Each row below holds a small network's activations on one record, seen along a few directions.
Records have a field called L. Each example row is followed by its value.
The largest differences between rows may come from other fields.
Random noise pushes rows far along 15 fixed directions. That doesn't count. These rows show it; they differ only by the noise:
[ 251  234  288 -495 -258  102  160 -204   55 -148  -50  -73 -241 -407
 -293  199 -158 -213  130   36  184 -173  238 -107  145 -255 -296   -2
 -369  118  -18 -286 -187  260  217]
[ 115 -244 -235  265   19 -162 -214  -65  403  146  192  -27  257  187
 -198 -154 -116   88   58  213 -346  -11   86   60  168  243  158 -136
  -73  -17  211  -22 -134  228  -63]
[ -86  289 -379  347  -32 -212  -18  111  404 -232 -151 -298  -79 -242
   14    0  324  -44  -33  -10   83  311  -62  183 -279  -19   52   33
  316  306  -74   -6  116 -157  -96]
[ 139 -420  124  201  207  214  111 -109 -331  274  134   23   86  346
 -238 -290 -375  157   39  -27 -272  -97   94  -35  115  251   76  -11
  -23 -357  158  316  207  242 -172]
[ 206 -101 -171 -342 -350 -133 -316 -291   78  137   72   23 -235  281
  239   71  231  103   96 -305  -23  282  -98 -218   34  -49  135  308
  -81 -283  300  262  159   -7  138]
[ -77  -41  306 -269  103  178  -11  276 -409  117   87  306 -301 -344
  231  271  -78  267  -22  173  102 -204  382   -4    6 -202 -193 -118
 -163  267 -187  -26 -281  -16   48]
[-204 -144  -18  211  152 -164 -251  274  271   53 -335   94  306 -307
  -72 -299  -13   37  218  482 -151 -226  292  349   26   -9   97 -210
 -141  114 -230 -113 -684  -33 -179]
[ 274  -89   46  143  193  118  -98  129  141  -70   46   88  180  100
 -493 -251 -380 -151  -42  274 -315 -145   24  -10  226  310  129 -369
  200  216 -203 -218  132  247   11]
[ -30  246  147  162   73  -85  -36  169    9 -235  -73  -62  470   77
   98  -32   -3 -161    3  -42  -62 -199 -244 -111  189  185  297  139
  454 -312   18 -204 -222 -327  -21]
[-310 -108   81    6 -192  -47 -196   28 -229   31 -232    6 -292  104
  459   53 -109  -96 -232  172  162   97 -103   -6 -191 -230  -69   36
   52  130 -435   12  -88  -78  -42]
[ 128 -485 -118 -114   49  214 -267   -2 -101  269 -352  425 -148  293
  156 -228 -101   37  139  165 -207  157  193 -107   52  -22  228 -173
 -178 -189 -131  350  154   55  -74]
[ 418 -454 -140  598  163    0  150  -27 -197   60  -15 -132 -238  119
   -9  134 -359  -87 -366  448 -235   65  597  -90  -30    7   37  -63
  -62  204  -26  290  377  -58  -23]
[-446  155  115  388  152  -79  212  250 -187  -60  129 -170 -238 -281
  115   73  128  183 -199  -35  145  130  -46  262 -249  -68 -160   23
  166  189 -131   65    5  -42 -222]
[-347  -71  274   17 -177   59 -170  201  -28   14  139  253 -429  103
  106  -59 -217  -96 -191   35 -139  109  -91  -85  164  -97   38 -113
 -201 -140  185  219   44   78  -61]
[ -55  -21   96 -437 -563  343 -615  293  203  -20  -85  166 -574   82
  375  -98  -73  -43  -29  153  126  236  181 -138  387  -74   63  -75
  -23  292 -171   93 -235  -45  274]
[-145 -240  158    3 -316  135 -124  -16  -27   17   44  274 -384 -137
 -136  -42 -183   66  -32  240  -68 -125  212 -109  363   63  -62   67
 -201   22 -222 -101 -225  239  -47]
[-453  274  664  127  319 -155  238  480 -356 -147  146  185  -98 -264
  363  295  206  -47 -247  -69   75   66  -68  103  101 -256   50  -71
 -128 -298  168   45 -160 -307  -57]

[ 101 -253  -26  484  346 -156  222   71 -203  156  176 -295  551  -83
  -42   92 -272  274  -65  356 -125 -500  395  211 -177  144 -118   20
   60  148  -34  -85 -412 -106 -158]	l7
[  86  107  226  -55 -273  506  280  123 -156   -1  195 -525 -295   53
   71 -118   82  112   -1 -279  378  308  203   84  221   80 -214  191
   45   51   76  271   71    4  170]	l6
[-170 -156  417 -270  -37  163 -143  305 -183   66 -242  139 -163 -100
 -163 -413 -244 -113   80  163   19 -166  147  190   19 -149 -128 -178
 -337   -9 -223  177 -266   46  -54]	l1
[ 389 -256 -116  -66  -65   36 -195 -129   38   61  145  180   55  454
 -169  -76  -28   18  -40  -53 -213   53  -85 -273  314  312  239   34
  184 -138  -48   -7  324   91  118]	l5
[ -65 -156 -252    7  -28  -63  125 -289 -288  247   25  -42  -36   76
  347  319 -171  184   -1  -54   35 -199   90 -172 -467 -287 -211  192
 -144  -87  247  252   12  -61  -98]	l9
[ 267   23  268   77  453   12  189  198 -257   -9  207  133   25 -205
 -332   34  -85   39  -64   11 -163 -136  194   47   47  106   47 -178
   66   76  149   61  218  -35   43]	l8
[ 163 -156   17  269  -78    0  184  -67  -82   16  -29 -442   61  166
  270  118  204   47 -134   20  209  243  217  109   79   32  -11  232
    5  -73 -125  114   -2 -183   74]	l7
[   8  365  298   36  -44  207  128  111 -255 -302  251  -83   76  -24
 -135   20  -70  -11  -82 -265  101 -259 -262 -216  285  309   55  267
  589 -114  -32 -292   69 -148   58]	l3
[ -42 -235  -96  -25  257   17  153 -276  -32  237  -57  402  191 -164
 -204  -15  357  395  357  -71 -106  -17   94   49  110  124   83   90
 -301 -386   20  -59  -90  306 -186]	l10
[-158  138  232  392  -50 -520  297 -358  434 -156  107 -670   26 -177
 -338  -31  297 -269 -213   78  147  379 -113  433  205  -60 -206   49
 -424  -68  -34 -344 -157  403   31]	l9
[-154  199  372    0  -74   26  112  269  -62 -286  -55    7   14 -168
 -367 -311   11 -200    8 -119   21 -128 -228   78  179  127   21   73
  125 -174  -94  -69  -92  -93  -59]	l1
[ -14   -1   17   13 -296  140  -14  -44   81 -159  -67  110 -197   49
  149   60   86 -115  -54  -50   59  104   16 -207  278   16  112  186
   22 -176   -8   -4   44 -125   43]	l4
[-282  139   -7 -170  -71  -30 -179   45   56   40  129  247  259 -121
   -9  -68  -21  201  223 -140  -71 -375 -227  -65   70  160   53  106
  173 -119   84 -224 -382   21  -92]	l11
[ -16  -87  148   78 -269  -93   80 -251   94  100  495 -172   67  230
   42  253 -221  -12 -200   56  -68  -72   16 -140  332   71  -93  104
 -288 -257  395 -133 -186  205   85]	l2
[  12  439 -168 -299  -64   23   -2  -26   31 -271 -407  207 -162 -100
   47  201 -275 -574  -78  -61   42 -125 -334 -372 -509 -343    3 -184
  229  171   17  -65  435 -237   41]	l8
[ 117  -57  -46  386 -153  147   70   -3  221 -111  236 -300 -271  153
  -36   49 -405 -207 -308  259  -71  132  198 -136  258  121    4  -69
    8  253  162   54  231   96   99]	l8
[ 238  -32   28 -256  203  107 -177  235 -299  -42 -608  258 -272 -150
  115 -154   86 -146   62   37   36   79  224  -25 -219 -252  136  -83
   59   85 -277  301  206 -383   33]	l9
[ 156 -163 -162   28   97  200   43 -222 -219  202  202 -176  -15  532
 -196 -348   -6  211   24 -514  -67  267 -406  -27 -135  372   62  142
  420 -172   44  281  674  237  -86]	l11
[-106 -512 -421  327  -92   41 -205 -210 -237  322    9  -23 -216  469
  332  -81 -213  253 -214   65  -90  108  -18  -81 -265  145   18  193
  245  132 -222  261  281   76 -156]	l11
[-108  -61  189  160 -186    5  287  -67  -54   23  220 -313 -145  125
  164  142  144   25 -178 -110  207  259  -10   93   73  -51 -229  180
 -226 -159   58  129   43   15    7]	l4
[-666  119  -93  307  389  -12  427  103 -188  142  101   39   78 -145
  -56  -18   30  262   16 -199   82  -63 -361  281 -597 -119 -242 -190
   96   29  -59   59  143  210 -471]	l5
[-252  479  -70  -69 -348  199 -221  275  233 -300   75   -7 -197 -157
  159   95  -83  -85  -90  -45  162  -61 -133 -173  111   42   19   70
  371  303   54 -177 -151 -147   85]	l12
[-144  153  -19  229 -421 -305 -279  186  287 -445  267  288 -560 -349
 -262  149  144 -114 -319  155 -152   -7  -46 -204  355  147  132  201
  163  300  -80 -228   62  -61   54]	l12
[-255  -72  383  191  -83 -339 -260  261   -1 -161  224  172 -270  -74
  -11  102  -80 -214 -491  377 -100   37  -67  101  224  -61   -9 -174
 -138  302 -236 -251 -156   69   99]	l12
[ 217  161  -26  146  188  261  119  359 -281 -122  212   59  101  179
  332  236  104  140 -188 -175   21   48   46 -254  129  235  242   82
  510    0   88  118  298 -440   84]	l1
[-427   -8  -35  285 -119  -13 -237  332  131 -155  -60   66 -360 -416
 -155 -272  297  236   12  208   72   98  125  280  176  195   -3  102
  158  359 -459  -84 -276   -2 -152]	l10
[ -71 -129 -175  158  426  293   53  271  -25   95  -58  386  208  293
  325  132   18    0  -65  193  -80  209 -102  -25   18   91  203 -514
  212  115 -347 -112  279   20  -79]	l3
[ 135 -119   39   44   35  -37 -161   86  -16   25 -104 -132  -31  -11
   94 -131  165   52    5  117   74  160  196  198   91   50   76   23
   66  100 -162   66  -85 -124  105]	l3
[ 278  189   22 -137   77  179  230 -139   13  -77 -332 -492  100 -146
 -161 -206  -34 -155  232 -163  218   86  208  165 -170 -135 -103   59
  -23  -15   86  141   27   -8   93]	l6
[ 365  121  122  -28  -48 -107  -83   16  317 -194   67 -123 -145 -203
 -563 -256  377  -10  111 -123  -91  253  147  149  418  264  138   66
  -24  -31  121   -7  114  101  155]	l2
[-246 -199  370  154 -214  -57   -5   53   67  -86 -132  145 -351   58
  216   65  139 -269 -335  300  107  314   97   35  506 -138   38  -57
 -433 -167 -294  -87 -152   60   75]	l5
[-374  205  495 -252  -76  108  147  142 -269   87  457  -68   11  -25
  113   77  -92  171   10 -265  184 -144 -260   69   96  -52 -229   43
 -110 -239  206  -26 -314  106  -21]	l2
[ -58  137   12 -167   38   -4  -56  218  194  -74  122  273  136   18
 -118    8  112  -37   29  -26  -74  -20 -316   25  -36   55  -22 -270
   30  117 -156 -191   60   33   -7]	l4
[  91  208  -97   10   56 -145   85 -245  -27 -278 -163  255   45 -169
 -312   73  193 -108   82 -194  -31  -20 -321 -254   85  199  186  164
  334 -124 -237 -366  278   22  -33]	l10
[ 527   27  -62  -60  -89  -40   85 -297 -113  -94 -182 -434   78  -85
 -210  -28 -291 -195   71  -20   10 -259  338 -107 -147  -87  -59  305
   20   -9  199  111    3 -139  156]	l6
[-111  -81  -95  182 -131  108 -220  152  131   17 -131 -172  408  130
  150 -232 -142   78   96  219    3 -280   85  100  167  248  133   63
  257   27 -180 -128 -561 -181  -52]	l7

Which value of L does each new row have?
[  28 -252 -525   50  -12 -370 -238 -227  395   31 -335  278  -59 -168
  -11   20  607  136  162  189  -13  346   23  116 -113   -5  176  -20
  -97  219 -504 -197   33  148  -87]	l12
[-362   -2 -357   47 -172   19 -165    9  177  230  237 -222 -165   64
  114 -175   14  309   75 -193   60  184 -157  229 -397  -24 -182  -18
   19  233  126  300   22  174 -144]	l6
[   0  174  152  100   52 -218   60  -97  369 -174  -38 -117  293 -169
 -414 -130   20 -243   84   81  -64  -30  -88  162  237   74   67  -91
 -160  -88   93 -304 -236  245    6]	l12
[ 153 -128 -255  -66 -133  130  233 -185  -87   17 -239  215 -311 -184
   64  320 -105  -56   38  145   58 -135  399 -285 -198 -314 -150   76
 -269   62   13  141  132  -54  -63]	l5
[ -36  185  -11   39   28  218  347  -79   84  -94  -76   12  201 -164
 -162   -9   56   54  291 -167   60 -103  -23  -90  126  103   39   79
   68 -282  125  -97  -33   86 -137]	l2
[  72   48 -145   40  -25    9   56  171 -168 -236 -441  210 -272 -304
   47   65  266 -109   15   86  123    4   78  -54 -210 -119   19  160
  182  110 -450   36  179 -377  -72]	l3
[-173  101  379  -73  230   75  231   68 -286  160  341 -324   39 -189
  -49   55 -188  180  -28  -26  217 -155   59  282  -87  -58 -345 -121
 -128  202    3  -96 -206  248   19]	l8
[-173  161    1  -72 -480  126 -110  -71   25 -254 -230  -16 -522 -169
 -272 -262 -304 -304    6  -95   55 -166 -128 -155 -151 -132 -138  212
   79   36   19  128  131  -30 -107]	l3
[ 319 -265  -16 -307   24  180  149 -321 -634  231  -60  167   36  -46
  138  188  -24  374  204 -141  132 -314  294 -234 -101   -5  -81  404
    5 -251  -33  155  -51  -74   12]	l12
[-399   53  130  407 -243  126  107   69  237 -198 -419 -495 -296   38
  115 -369 -242 -501 -151  171  211  322  -38  192   12 -194  -26    4
 -129  -80  -33  264    5  -53 -112]	l8
[  85 -206   64 -450 -259  -96 -347  -77 -227   60   82  425 -297   78
   38  111  -85   36 -106   63  -38 -130  -76 -230   47  -51  -38   31
 -114  135 -387 -168   60  107  149]	l1
[ 198 -343 -391  192 -272   84 -112 -306  134  122  184 -120 -418   96
 -330 -161  -72  181  -55   57  -77  156  142    5  -32  201 -145   92
   59  358 -142   70  339  392  -54]	l3
